Each row below holds a small network's activations on one input, seen along a few directions.
Each table varies a few parts of the input and shows all the possible inputs, shuffled.
A made-up example of a description, with smaller parts first: one of 8 places around a ring, together with either a single point or (one of 2 separate values, together with one of 4 places along a line) or one of 11 places around a ring.
Shared parts are said once, and a part with two or three values counts as separate values.

Other details of the inputs shift rows strongly along three fixed directions, in all tables alike. That doesn't count.
These rows show it; all are for the same input, with only those details redrawn:
[ 34 -11   4 -14   0 -13  12 -12 -22  20  48 -17]
[-16 -14 -10  28 -34   0  12   5 -15  28  10 -26]
[  0  14  -4 -13  18   6 -64   3 -19  -2 -19  -3]
[ 39  -9   6 -21   4 -15   4 -15 -28  20  50 -17]
[-13  -2 -10  18  -9   5  -9   9  -2  10  -6 -12]
[ -8  13  -5 -13   7   6 -84   0 -39   7 -27 -11]
[ 41  -9   7 -22   4 -15   5 -15 -27  20  52 -17]
[-55   1 -21  44 -31  18 -36  21  -7  13 -48 -17]

Table:
x1: [  1   2   0  -8   6  -6 -12  -4   7  -7 -13  12]
x2: [  5   3  -4  -1  35   8  -4   8  40 -13  -9  19]
x3: [ -3  13   2 -11  25  -3 -39   1   3 -11 -14  14]
x4: [ 10   0  12 -11  12  -3  -7  -3  12 -21  -3  12]
x5: [ 12   7   3 -19  27  11 -47 -12   0 -11 -14  13]
x6: [ -1   3  -4  22   4  -2  40  14  40 -21   7  13]
x7: [-14  11   3  -8   7  -2 -57  -2 -19 -11 -25   8]
x8: [  0  12   6 -21  14  -1 -57 -10 -18 -17 -18  13]
x9: [-26  -2  -3   5 -26   8  51   6 -26  20   5 -15]
x10: [ 21  13   8 -17  27   2 -16   2  19 -35  -8  18]
x11: [ 23 -13   1  -8 -22  -3  -4 -21 -35  25  27 -22]
x12: [-43  18 -11  15   3  29  23  20   9  -4 -35   6]
x13: [-78   2 -15  31 -21  40 -10  19 -18  19 -57 -10]
x14: [-16 -18  -5  22 -31 -13  40   3   8  17   9  -7]
x15: [ 31 -11  13 -29   2 -28   7 -19 -29  13  47  -7]
x16: [ 57  -5  10 -30   8 -21  32 -23  -6   9  54  -1]
x17: [  3   6   0   4  35  11  -9   7  35 -22  -3  21]
x18: [  3  16   8 -27  32  15  25  11   4 -18  -7  11]
x19: [  9  16   2 -25  42  24  19   5   2  -8   6  10]
x20: [ 15  13  -4   7  40  13   8  13  49 -30   1  22]
x21: [ 19 -11  10 -29 -21 -20 -28 -31 -58  33  23 -18]
x22: [-56   5 -21  43 -38  11 -23  20   1  11 -55 -10]
x23: [ -1 -16  -1  12 -38  -9  23  -1 -10  15   2 -19]
x24: [  7  -2   8 -13   9  -6 -11  -2  10 -11 -13   9]
x25: [ 23 -10  14 -18 -21 -20 -11 -14 -49  15  31 -23]
x26: [ 29 -11  11 -28 -18 -24  -9 -13 -44  21  27 -22]
x27: [-11 -16  -3  26 -33  -3  39  -9   8  15   9  -5]
x28: [ -6 -17   0  15 -31  -8  32 -10  -1  11  11  -4]
x29: [  8   8   4 -16  27  11 -50  -9  -2 -13 -11  13]
x30: [  7  15  -2 -17  24   5 -61   2 -15  -5 -14   0]
x31: [-21 -12   9  -3 -14   7  57   4 -14  15   8 -10]
x32: [  6  18  11 -37  44  12  12  -5  -4  -9   5  19]
x33: [ 16   2   5   9  29  -3  49   5  57 -24  24  26]
x34: [ -7 -17  -3  26 -41  -2  41   1   7   6   1 -14]
x35: [  3  16  -1 -18   3   2 -56  -8 -21 -13 -29   6]
x36: [ 11  22   2 -16  25   1 -45  -2  -5 -18  -9  12]
x37: [-18 -15  -4  17 -37 -11  12  -4 -16  31   5 -16]
x38: [-36  -6 -15  39 -10  19   6  14  37   1 -36   6]
x39: [  2  -2   1  16   7   2  38  -1  41 -15  12  18]
x40: [-19   6   8 -10  -4  -1 -71   0 -33  -6 -34  -2]
x41: [  0  19  -2 -12  16  -1 -50   3 -11  -9 -18   4]
x42: [ 15   0  -7  24  20  13  57  11  66 -25  17  19]
x43: [-43   5 -16  40 -22   5   1  24  21  -7 -38   0]
x44: [-22  -5  -2  29  -5   9  31  14  53 -24 -30  16]
x45: [ -7 -11  -6  14 -35 -14  22   2 -12  19   8 -16]
x46: [ 53 -10  17 -32  11 -27  30 -11 -10   1  56  -8]
x47: [ 15  16  12 -40  54   8  35   0  16 -23  13  28]
x48: [ -5  -8  -3  20 -37  -3  21  -8 -14  15  16 -16]
x49: [ 13   4   7 -11  35  -5   9  11  46 -28 -10  25]
x50: [-28 -22  -8  34 -36   0  15   3 -11  32   7 -22]
x51: [-23 -17 -13  31 -51   5   1  -2 -26  36  -9 -30]
x52: [ 39 -11   4 -21   0 -14   8 -15 -22  23  44 -16]
x53: [ 15   2  -6  15  15  -3  63  12  67 -26   6  23]
x54: [  4  19  -2 -16   6   6 -59 -10 -20  -9 -27   5]
x55: [  3   4   6   3  33  -3  19  17  54 -33  -9  25]
x56: [-16 -12  -6  30 -47  -5  31  -1  -9  11   7 -15]
What do these inputs look like to the network?
> one of 2 separate values, together with one of 4 places along a line, together with either a single point or one of 6 places around a ring
Changing only the choice among 2 separate values turns x25 into x40. The same change can be made to x56. Which row results?
> x8
Changing only the choice among 2 separate values turns x13 into x19. The same change can be made to x1. Which row results?
> x53
List by row number the other rows that have the choice among 2 separate values and the place on the line of 4 in common with x46.
> x10, x18, x23, x25, x26, x34
Which other rows does x17 become when the choice among 2 separate values takes its other values? List them by row number.
> x20
A walk changes only the place on the ring of 6. It starts at x5 and steps to x38. List the rest of the walk in order.
> x2, x50, x17, x29
A walk changes only the place on the line of 4. It starts at x55 and steps to x15. List the rest of the walk in order.
> x3, x50
Which other rows does x36 become when the choice among 2 separate values takes its other values? List them by row number.
> x33

Table:
x57: [ 32 -20   2 -19 -37 -25  -4 -19 -53  29  29 -33]
x58: [ 47  -4  15 -24  16  -7  26 -31 -10  11  60   3]
x59: [ 70  -1  26 -50  40  -8  11 -38 -12   1  69   7]
x60: [-28   5 -10  -7  10  11 -73  -3 -31  21 -29  -4]
x61: [  0   8  -2  14  13 -13  36  21  65 -32 -15  23]
x62: [-34 -18 -25  62 -41  -1  58  28  27  27   6 -25]
x63: [-23  -5 -11  25 -18   8 -28  21 -11  12 -16 -23]
x64: [-38 -15 -12  18 -37   4 -29  -8 -53  48   2 -26]
x65: [ 46  23  24 -78  40   6  26 -17 -59  10  46  -8]
x66: [ 27  19  11 -42  54  12 -65 -17  -1 -11 -18  21]
x67: [-34 -13 -10  19  -7  13 -21   5  -8  26 -19 -10]
x68: [ 10   4   3 -16  29  11 -16  -9  18 -29  -9  24]
x69: [  5  -9 -17  29 -14  -7  68  16  53 -11   7   5]
x70: [-14   9  -5  17 -18  12 -43  11 -11   3 -33 -16]
x71: [  1  12 -14  18  43  12   5  34  66 -28 -21  18]
x72: [-36  32  18 -55  10  12 -53   5 -77  -3 -52  -4]
x73: [-54   2 -18  41  -2  24 -22  16  12   3 -34   4]
x74: [-42  11  -1  14   5   5 -22   7  27 -20 -50  29]
x75: [  6  25   0  -6  14  11 -63   5  -8 -19 -26  -1]
x76: [ -9  15  13 -43  21  -8 -90 -18 -31  -7 -42  17]
x77: [ 22   1   1 -32  25  -2 -19 -19   0  -6   1  18]
x78: [ 53  -9   4 -15  -9 -25  42 -15 -11  -2  59  -8]
x79: [-28 -24  -7  53 -73 -24  81  11  10  21  18 -21]
x80: [-24 -11 -10  11 -35   3  -9 -13 -26  19 -10  -6]
x81: [ 25   3  -2  -4   6  -4   9   2  15 -25  11   4]
x82: [-30 -10  -3  30 -38 -12  10  17  13   1 -32  -9]
x83: [ 34 -11   7 -20   8  -9  25 -24  -5  -3  40  10]
x84: [ -6 -14 -13  45 -50  -7  65   8  15  30  22 -28]
x85: [ 14  10 -12   3   7  -4  11   9  27 -24  -3  13]
x86: [ 33  -9   5 -22  34   0  26 -12  35 -16  14  25]
x87: [ 19  31  -8  -3  71  10 -21  26  58 -50 -10  33]
x88: [ -5 -12  10   6 -35 -19  -5   3 -18   4  -6 -16]
x89: [-38  10 -11  19  -5  21 -38   1   7   9 -49   4]
x90: [-41  -4   9   8 -22   2 -38  -6 -20  -2 -36   2]
x91: [-17  -1  15 -21 -21 -13 -66 -25 -63  12 -17  -5]
x92: [-43 -21 -10  32 -40  16   1   2  -1  11 -33  -7]
x93: [-32  -5   5  11  -2   1  -9   4  25  -8 -44  18]
x94: [  7   9  -9  13  24  10  10  24  62 -45 -28  23]
x95: [-17 -20  -1  11 -11  10  -9  -3 -19  28   9 -15]
x96: [ -7  -2   6 -35 -11   6  33  -2 -90  48  40 -41]
x97: [-31  16  -5 -13   4  27  46  19 -15  -8 -26   1]
x98: [ 22  26   4 -23  58  14 -23  -8  34 -26  -5  36]
x99: [-14 -22   1  39 -64 -27  63   4  -5  14  25 -22]
x100: [ 35 -30  17 -32 -17 -18  -2 -39 -80  52  81 -36]
x101: [-23  -5   2  29 -34 -11  16  14  12 -12 -14  -6]
x102: [41 -4  3 -5 24 -9 32  5 17 -7 55 -6]
x103: [ 50  14   7 -16  20 -10   6  -9   2 -11  38   1]
x104: [ 38  16  -2  -1  25  -4  32   5  41 -18  28  13]
x105: [ 11   6  -7  26  11   6  40  19  61 -15  -5   7]
x106: [ 16   2 -12  21  20  -4  54  21  50 -10  33   7]
x107: [ 18   6  11 -19  31  15 -26 -12   9  -7  -2  14]
x108: [-13 -16  19 -15 -23 -10 -32 -19 -39  15 -10  -6]
Changing only one part turns x59 into x68. The same change can be made to x98. Which row results?
> x80
What do these inputs look like to the network?
> one of 4 places along a line, together with either a single point or (one of 2 separate values, together with one of 6 places around a ring)
Which other rows does x105 become when the place on the line of 4 takes its other values? List them by row number.
> x57, x71, x82
Which other rows does x87 become when the place on the ring of 6 takes its other values? List them by row number.
> x62, x63, x71, x102, x106
Which other rows does x82 become when the choice among 2 separate values takes its other values? List them by row number.
> x93
Which other rows does x100 become when the place on the ring of 6 takes its other values? List them by row number.
> x60, x64, x67, x73, x95
